Each row below holds a small network's activations on one input, seen along a few directions.
Each table varies a few parts of the input and shows all the possible inputs, shuffled.
Descriptions start from the smaller parts, as in this example, which fits no table here: one of 5 places around a ring, together with either a single point or one of 9 places along a line or (one of 3 separate values, together with one of 6 places along a line).
Shared parts are said once, and a part with two or three values counts as separate values.

Other details of the inputs vary at random and push rows far along two fixed directions, the same in every table; ignore that.

A family of inputs:
r1: [ 0.90 -1.46 -1.66 -2.55  1.11  0.47 -2.24  1.05 -1.71  1.75 -1.68]
r2: [ 0.84 -2.29  0.30 -1.86 -3.45  1.53  0.17 -2.37 -1.05 -1.70  0.30]
r3: [-0.94  0.33  0.70  2.24  2.49 -0.57  0.27  3.87  1.07  0.82  0.34]
r4: [-0.14  0.26 -0.19  2.67  0.15 -1.32 -0.21  2.25  0.70 -1.04  1.19]
r5: [ 0.51 -2.56 -1.72 -2.24  0.59  0.78 -1.09  1.19 -1.62  2.42  0.11]
r6: [ 0.44 -0.55  3.32  0.86 -7.13 -0.90  4.05 -5.07  2.28 -6.51 -0.24]
r7: [-1.02  1.53  1.56  5.45 -1.88 -3.04  2.89  1.65  3.53 -4.51  0.01]
r8: [ 0.18 -1.33  0.32  0.60 -0.61  0.79 -1.26  1.51 -0.69  0.31  0.44]
r9: [-2.41  2.43  0.88  1.31 -1.17 -1.70  2.52 -1.03  0.17  1.06  0.64]
r10: [ 1.22 -3.43 -0.58 -4.04 -2.93  2.66 -3.23 -3.06 -3.82 -0.49  0.43]
r11: [ 1.20 -3.11 -1.12 -1.08 -4.09  1.20 -3.84 -0.46 -1.96  0.50  0.46]
r12: [-1.46  1.26  1.44  2.96  2.74 -0.49  2.68  1.61  2.67 -1.10  0.33]
r13: [ 0.38  1.21  0.68  0.38 -0.39  0.13  1.49 -0.93  1.19 -3.04 -0.97]
r14: [-1.18  1.71 -0.10  0.79  7.92  1.37 -1.11  5.81  0.60  4.53  2.50]
r15: [ 1.53  0.18  0.26 -2.81  1.03  1.40 -1.78 -1.15  0.11  2.12 -0.31]
r16: [-0.48 -1.37 -0.55 -0.44  0.18 -0.52 -0.20  0.71 -0.46 -0.28 -0.88]
r17: [ 1.98 -2.13 -2.72 -2.82 -1.86  0.12 -3.40 -1.03 -2.72  0.14 -0.86]
r18: [-1.43  2.32  0.19  1.87 -0.17  1.71 -0.37  1.12 -1.67  3.39  1.00]
r19: [-0.34 -1.38 -1.81 -0.41 -0.48 -1.11 -1.20  0.69  0.00  0.21 -0.64]
r20: [ 1.23 -3.65  0.84 -2.93 -4.20  3.45 -4.10 -1.80 -3.10  0.37  0.52]
r21: [-0.17 -0.44 -2.67 -0.17  3.56 -1.33 -0.20  3.37  0.08  2.63  1.11]
r22: [-0.27 -0.03  1.11  0.62  0.73  1.77 -0.76  1.42  0.35  0.39  1.25]
r23: [ 0.10  0.46  1.40 -0.15 -0.37 -0.21  2.47 -1.27  1.51 -1.45  1.38]
r24: [ 0.10 -0.85  1.29 -1.75  0.26  2.34 -2.47  0.47  0.11  2.94  1.33]
r25: [-1.01  0.60  0.20  0.34  3.28 -0.14  2.03  2.39  1.66  0.84  0.58]
r26: [ 1.12 -0.78 -0.36 -4.23  0.38  2.02 -2.65 -1.22 -0.64  2.63 -0.64]
r27: [-0.66  0.00 -2.64  0.00  3.91 -1.26 -1.12  3.04  0.02  2.18  0.65]
r28: [-0.42 -0.82 -0.90 -2.05  2.29  1.83 -1.52  0.78 -0.65  2.04  0.46]
r29: [ 0.09  2.11 -0.58  2.71  2.23 -3.38  1.59  2.32  2.70 -1.34 -1.53]
r30: [ 0.81 -1.49  1.14 -0.40 -3.77  0.35  1.73 -2.79 -0.83 -4.18  0.65]
r31: [ 1.86 -0.83 -2.20 -1.38  0.77 -0.91 -2.62  0.56 -1.64  0.96 -0.67]
r32: [-0.04  2.56 -1.00  1.43  7.91 -1.97  0.88  4.99  1.03  2.24 -0.33]
r33: [-1.87  1.07  1.35  0.40 -5.42 -1.01  0.80 -4.43 -1.38 -1.60 -0.29]
r34: [ 2.78 -3.35 -1.09 -3.63 -3.41  1.30 -3.61 -2.42 -3.64  0.06 -1.79]
r35: [-0.24  1.38 -1.88  0.96  2.86 -2.17  0.26  2.83  1.83  0.47 -1.34]
r36: [-1.28  4.82 -1.76  0.95  6.97  0.30  0.04  3.89 -0.64  6.90 -0.29]
r37: [-1.28  1.84 -0.83  0.70 -0.47  0.71  1.66 -0.05 -1.50  2.76  0.42]
r38: [ 1.48 -1.96 -0.41 -3.61 -2.16  2.07 -2.54 -2.11 -2.17 -0.37 -1.32]
r39: [-1.57  3.75  2.08  3.09  6.10 -0.41  2.16  4.06  3.81  1.52  2.55]
r40: [-1.36  0.38 -1.72  1.06  7.76  0.05 -0.29  5.48  1.00  5.29  0.69]
r41: [ 1.58 -3.38 -0.05 -4.82 -4.01  2.85 -2.17 -3.65 -1.80  1.44  0.76]
r42: [-1.16  1.55  1.27  5.02  2.09 -2.62  4.28  1.75  2.45 -3.52  0.31]
r43: [-2.25  4.29  0.01  0.88  2.31 -1.53  1.00  0.51  0.37  2.67 -0.45]
r44: [-0.59  1.12  1.24  3.84 -0.35 -3.12  5.36  0.69  2.16 -5.13  0.15]
r45: [-0.43  2.58 -1.05 -0.03 -0.89  1.04  0.12 -1.08 -2.08  1.90 -1.09]
r46: [-1.48  2.20 -0.71 -1.03  8.43  0.50 -0.17  3.83  1.79  5.17  1.92]
r47: [-1.26  1.37 -0.14  1.79 -1.56  1.26  0.74 -1.30 -1.77  1.96  0.18]
r48: [ 1.86 -1.86 -0.10 -1.51 -2.35 -0.34 -1.43 -1.36 -1.79 -1.37 -2.15]
r49: [ 0.32 -1.65 -1.56  0.71 -0.12 -0.66 -1.16  0.43 -0.72  0.21  0.60]
r50: [-0.55  0.21  2.91  2.55 -5.44 -1.30  3.90 -3.72  1.94 -8.11 -1.00]
r51: [ 0.60 -0.97  2.00  0.03 -3.02  0.87  0.71 -3.58  0.30 -2.44  1.02]
r52: [ 0.50  1.57 -1.61  1.36  3.03 -2.19  0.09  2.52  1.72  0.63 -1.01]
r53: [ 1.11 -3.80 -2.13 -2.58 -3.69  0.00 -2.18 -0.97 -1.92  0.64 -0.39]
r54: [ 0.35 -2.50 -2.92 -2.33 -0.50  0.42 -3.25  0.31 -1.55  2.17 -0.18]
r55: [ 1.31 -4.75 -1.86 -2.33 -4.52  1.04 -3.99 -2.10 -2.81  0.86 -0.55]
r56: [-1.80  1.00  0.66 -0.41 -0.99  1.00 -2.54 -0.12 -2.29  4.49  1.36]
r57: [ 0.16 -1.88 -1.52 -1.77  1.44  0.35 -1.73  0.90 -2.25  1.20  0.14]
r58: [ 1.02  0.01 -0.52 -3.54  1.24  2.02 -2.03 -0.85 -0.02  2.61 -0.22]
r59: [ 0.59  0.68 -1.22  1.21 -1.37 -1.92  0.79 -0.14  1.40 -2.72 -1.47]
r60: [ 0.39  3.13  2.35  3.43  0.71 -2.18  4.08 -0.53  2.44 -5.73 -0.58]
r61: [-0.37  1.44  3.26  2.40 -2.06  0.30  2.02 -1.00  3.02 -2.79  1.22]
r62: [-0.41 -1.54 -0.20  0.79  0.99 -0.21 -0.04  1.29 -0.11  0.68 -0.41]
r63: [-1.29  1.14 -1.36 -0.66 -0.67  1.68 -0.82 -0.85 -2.83  3.44 -0.03]
r64: [ 0.63 -3.03 -2.49 -1.33 -0.63  0.86 -3.26  0.27 -1.52  2.69  0.19]
r65: [ 2.62 -2.62 -0.33 -4.13 -3.04  2.59 -3.59 -3.18 -3.16 -0.04 -1.07]
r66: [-0.21  1.04 -0.46 -2.59 -0.74  0.32 -2.96 -1.92 -3.22  4.36 -0.64]
r67: [-1.07  2.38  3.07  3.05 -2.40 -1.61  4.90 -2.65  4.39 -5.81  0.04]
r68: [-1.59  2.20 -1.76  3.10  5.37 -2.92  3.10  5.07  3.79  1.47  0.70]
r69: [-0.02 -1.42  0.49 -1.97  0.92  1.99 -1.65 -0.62  0.19  3.12  0.75]
r70: [-1.05  1.03  1.28 -0.09  1.16 -0.15  1.38 -0.31  2.44 -0.20  0.24]
r71: [ 1.36 -1.82 -2.00 -3.03  0.32  1.14 -2.71  0.27 -2.23  1.72 -1.38]
r72: [ 2.45 -0.54  1.91 -1.83 -4.41  0.48 -0.35 -4.93 -0.75 -3.54 -0.51]
r73: [-2.18  2.15  3.13  4.15 -6.30 -2.19  3.73 -4.78  0.72 -4.36 -0.14]
r74: [ 0.34 -2.77 -1.48 -2.35  0.56  0.44 -1.17  1.40 -1.67  2.44 -0.25]
r75: [-0.43  3.08 -0.92 -1.41  8.63  0.46 -0.32  3.81  1.81  4.93  0.96]
r76: [-0.44  0.82  1.72  3.79 -0.01 -1.41  2.05  1.81  1.03 -3.25  0.80]
r77: [ 0.03  0.03  2.94  3.52 -4.29 -0.76  3.74 -3.47  1.21 -7.41  0.33]
r78: [ 0.63  2.25  2.85  1.43 -1.32 -1.50  2.87 -2.16  3.16 -3.84 -1.15]
r79: [-0.38  2.96  0.62  3.64  2.41 -3.10  4.14  1.77  2.43 -4.26 -1.03]
r80: [ 1.28 -4.00 -0.21 -3.05 -3.51  3.43 -3.21 -3.10 -2.97  0.52  0.30]
r81: [-0.46 -0.60 -0.14  0.82 -0.60 -0.86  1.14  0.05  0.39 -2.03 -0.67]
r82: [ 1.36 -0.58  0.32 -1.89  0.01  0.88 -1.43 -0.80 -0.93 -0.16 -1.20]
r83: [ 0.36  2.01  1.52  1.84 -0.71 -1.05  3.04 -1.34  1.40 -5.53 -0.63]
r84: [-0.57  1.08  2.58  2.47 -1.36 -0.24  3.14 -2.04  3.33 -2.89  0.63]
Description of these inputs: one of 6 places along a line, together with either one of 2 separate values or (one of 3 separate values, together with one of 4 places along a line).
Question: The inputs of r51 and r72 match in every part but the place on the line of 6. If r77 is changed in the same way as r51 into r72, which row does it become?
Answer: r60
Question: The inputs of r16 and r62 match in every part but the place on the line of 6. If r63 is changed in the same way as r16 into r62, which row does it become?
Answer: r47
Question: Change only the place on the line of 6 in r33. List by row number the other rows that result.
Answer: r9, r43, r56, r66, r73
Question: Start at r41 and move only the place on the line of 4, one step at a time. The first step leads to r2. Which rows follow, in order?
Answer: r5, r68
Question: Change only the place on the line of 4 in r1. List by row number the other rows that result.
Answer: r26, r35, r38
Question: Change only the choice among 3 separate values in r64. List by row number the other rows that result.
Answer: r49, r55
Question: Change only the choice among 3 separate values in r83. List by row number the other rows that result.
Answer: r13, r38
Question: Change only the place on the line of 6 in r21. List by row number the other rows that result.
Answer: r4, r17, r27, r31, r49
Question: Change only the choice among 2 separate values in r45. List by row number the other rows that result.
Answer: r43
Question: Change only the choice among 2 separate values in r36. List by row number the other rows that result.
Answer: r66

A family of inputs:
r85: [-2.83  3.45  2.22  4.18 -0.60 -0.94  4.22 -0.24  2.49 -1.12  1.00]
r86: [-0.07 -0.23 -3.73 -0.55  7.99  0.25 -3.57  6.83 -1.82  6.68 -0.32]
r87: [-0.83  0.64  2.54  2.78  1.53 -1.26  4.51  1.07  5.04 -3.72  0.88]
r88: [ 1.05 -2.43 -2.68 -1.29  0.23  0.18 -3.71  1.95 -2.66  2.10 -0.55]
r89: [-3.09  3.15  2.18  4.31 -0.36 -1.22  4.68  0.01  2.98 -0.69  1.25]
r90: [ 1.68 -5.72 -1.95 -2.55 -6.81  0.50 -3.53 -2.85 -4.23 -1.63 -0.57]
r91: [ 2.54 -5.32  0.88 -4.53 -5.66  2.91 -3.03 -4.41 -2.10 -1.95  0.56]
r92: [-0.69 -0.53 -4.07 -0.68  7.87 -0.36 -3.31  6.97 -0.74  7.09  0.66]
r93: [-0.92 -0.87 -0.11  3.86 -3.04 -3.30  3.09  0.33  1.98 -4.91 -0.32]
r94: [ 0.51  3.69  1.32  0.84  2.93 -2.45  4.65 -0.93  4.25 -4.36 -1.83]
r95: [ 0.67 -0.20  1.44  0.03  1.95  0.20  0.78  0.65  2.16 -1.22  1.14]
r96: [ 0.99 -1.61  1.00 -2.62 -7.25  3.40 -3.27 -5.34 -5.14  0.14 -0.13]
r97: [ 0.71  2.05 -2.82  0.31  1.50 -3.46  1.42  0.71  0.54 -1.34 -2.50]
r98: [-1.48  3.50  2.68  3.83 -2.92 -0.94  3.13 -2.35  1.14 -3.02  0.83]
r99: [-1.63  1.23 -0.46 -0.84  2.64  2.03 -1.60  1.32 -1.49  5.95  1.48]
r100: [ 2.56 -3.52  0.72 -3.83 -2.63  3.16 -3.33 -2.21 -1.71 -0.59 -0.09]
r101: [ 1.22 -0.48 -0.01 -2.41  5.00  2.28 -2.50  2.42 -0.23  2.75  0.75]
r102: [-0.39  3.18  0.86 -0.85 -2.36 -0.98  1.38 -3.93 -0.45 -0.16 -2.24]
Question: Describe the family of inputs behind these rows.
Answer: one of 3 separate values, together with either a single point or one of 5 places along a line
Question: The inputs of r102 and r97 match in every part but the choice among 3 separate values. If r99 is changed in the same way as r102 into r97, which row does it become?
Answer: r92
Question: Which other rows agree with r101 in the choice among 3 separate values? List them by row number.
Answer: r87, r91, r94, r95, r100

A family of inputs:
r103: [-0.52 -0.85 -1.82 -2.24  0.35  2.18 -2.47  0.17 -3.61  5.00  0.47]
r104: [-1.38  3.58  3.30  5.05  1.55 -1.73  4.49  1.45  5.31 -3.68  0.34]
r105: [ 1.21 -2.97 -0.36  0.58 -5.48 -0.55  0.58 -2.21 -1.50 -4.91 -0.94]
r106: [ 2.61 -3.49  0.10 -1.06 -7.36 -0.13 -1.96 -3.58 -1.61 -4.90 -1.98]
r107: [ 1.79 -0.46  0.30 -0.33 -2.21 -1.42  1.78 -2.41  0.84 -5.58 -2.02]
r108: [-2.23  4.90 -0.42  2.50  7.52 -1.02  0.98  5.06  2.56  5.10  0.10]
r109: [-0.16 -2.32 -2.08 -4.12 -1.63  2.03 -3.89 -1.46 -4.02  5.33  0.17]
r110: [-0.15 -0.70 -0.52 -2.08  2.84  1.58 -2.29  1.46  0.33  4.22  1.61]
r111: [ 1.42 -2.62 -2.38 -2.31  1.55  1.04 -4.17  1.93 -3.17  2.41 -0.09]
r112: [ 0.94 -3.45  1.71 -0.97 -7.45  2.23 -0.18 -4.71 -2.13 -3.81  0.57]
r113: [-0.81  4.11  3.24  3.17  3.00 -1.76  5.85  0.20  5.10 -4.37  0.16]
r114: [-0.36  1.14  2.97  3.05 -1.62 -0.29  2.42 -0.87  1.45 -4.19  0.97]
r115: [-2.42  4.91 -0.41  2.98  7.91 -1.00  1.23  5.19  1.16  4.64  0.99]
r116: [-1.00  2.67  1.22  2.70 -2.75 -2.06  2.73 -1.97  1.76 -2.55 -0.31]
r117: [ 1.34 -0.88 -1.51 -5.76 -0.05  2.78 -3.71 -2.55 -3.85  4.30 -0.86]
r118: [ 0.71 -3.54 -3.02 -3.00  1.09  0.30 -3.23  1.57 -2.12  3.25 -0.14]
r119: [-1.19  0.21  2.24  2.34 -2.07 -0.95  3.32 -1.21  2.57 -3.42  0.83]
r120: [ 0.19 -0.22 -2.55 -0.50  4.82 -1.24 -1.50  3.94  0.93  3.15  0.15]
Question: The inputs of r105 and r112 match in every part but one. If r120 is changed in the same way as r105 into r112, which row does it become?
Answer: r110
Question: Describe the family of inputs behind these rows.
Answer: one of 3 separate values, together with either a single point or one of 5 places around a ring
Question: Change only the choice among 3 separate values in r104. List by row number the other rows that result.
Answer: r106, r108
Question: Which other rows agree with r115 in the choice among 3 separate values? List them by row number.
Answer: r103, r108, r109, r116, r117
